Each row has a name. After each piece below comes the name of the row it's from. Each question is about the rows just above it.

(109): [151 129 135 115]
(140): [112 110 109 143]
(15): [ 91  41 101 152]
(148): [134 129 137 118]
(122): [118 122 118 137]
(152): [ 93  48 100 151]
Where do [91 41] appear? : (15)
[118 137] : (122)
[134 129 137] : (148)

(2): [113 183 141  95 160 143 129 125 149]
(78): [127 154 132 155 190 140  99  96  73]
(128): [138 114 136 140 108 149 106 165 130]
(106): [121  84 122 130  91 119 149 127 150]
(9): [132 158 190 140  99  96  85 172 104]
(18): [134 160  95 141 160 126 160  95  80]
(69): [115 168 142  85 111 104 156 109 108]
[130  91] : (106)
[132 155 190 140  99  96] : (78)
Where do [141  95 160] appear? : (2)
[143 129] : (2)
[160 126 160  95  80] : (18)

(81): [174 116 109 107 149 138  95 145 158 177 190 119 115 140 132]
(62): [174 116 109 107 149 138  95 104 111 144 208 154  86  83 141]
(31): [174 116 109 107 149 138  95 104 111 208 144 154  86 126 139]
[104 111 144] is in which row? : (62)
[208 144] : (31)

(45): [122 165 128 126 123 123 102 104]
(84): [131 158 126 126 122 132 105 119]
(53): [122 165 128 126 117 123 102 104]
(133): [107 165 126 128 146  77 113  75]
(46): [113  68 121 133 143  78 131  80]
[122 165 128 126 117 123 102 104] is in which row? : (53)
[122 165 128 126 117 123 102] : (53)

(8): [116 143 130 125 135 131 124 100 125 124 116 136 112 145 129 111 104 130
 118 142 131 117 123 158 138 151 126 142 106 123 141 121 142]
(29): [138 165 121 119  98 125 137 105 123 149 143 130 147 144 149 137 138 136
  31 144 131 103 133 104 122 146 139 126 104 131 136 127 128]
(124): [139 118 112 103 127 147 139 101 143 126 131 112 141 125 127 131 136 154
 173 131 128 104 119 128 111  99 128 136 118 125 122 127 103]
(3): [132 110 100 147 136 117 116 130 111 106 130 120 112 124 112 103 130 141
 190 141 131 123 121  75 140 156 137 118 136 127 146 119 163]
(55): [138 165 121 119  98 125 137 105 123 149 143 130 147 144 149 137 138 136
  31 144 131 103 133 104 122 146 139 126 104 131 136 112 128]
(89): [138 165 121 119  98 125 137 105 123 149 124 130 147 144 149 137 138 136
  31 144 131 103 133 104 122 146 139 126 104 131 136 127 128]
(123): [137 120 121 155 138 102 119 154 147 113 136 131 125 118 139 157  94 131
  79 124 147 147 140 106 130 166 130 115  85 132 124 101 141]
(49): [139 118 112 103 127 147 139 101 143 132 131 112 141 125 127 131 136 154
 173 131 128  99 119 128 111  99 128 136 118 126 122 127 128]
The row with [118 125] is : (124)
Where do [139 118 112 103 127 147 139 101 143 132 131 112 141 125 127 131 136 154
 173 131 128  99 119 128 111  99 128 136 118 126 122 127 128] appear? : (49)
The row with [138 165 121 119  98 125 137 105 123 149 143 130 147 144 149 137 138 136
  31 144 131 103 133 104 122 146 139 126 104 131 136 127 128] is : (29)

(150): [128 128 176 103 123 153]
(120): [128 128 200 131 123 146]
(26): [128 182 164 103 133 119]
(168): [128 128 159 123 103 146]
(54): [174 115 164 103 101 164]
(56): [128 142 159 103 123 133]
(132): [193 128 200 131 123 146]
(57): [ 95 128 119 103 124 125]
[123 133] : (56)
[159 103 123] : (56)
Where do [128 176] appear? : (150)

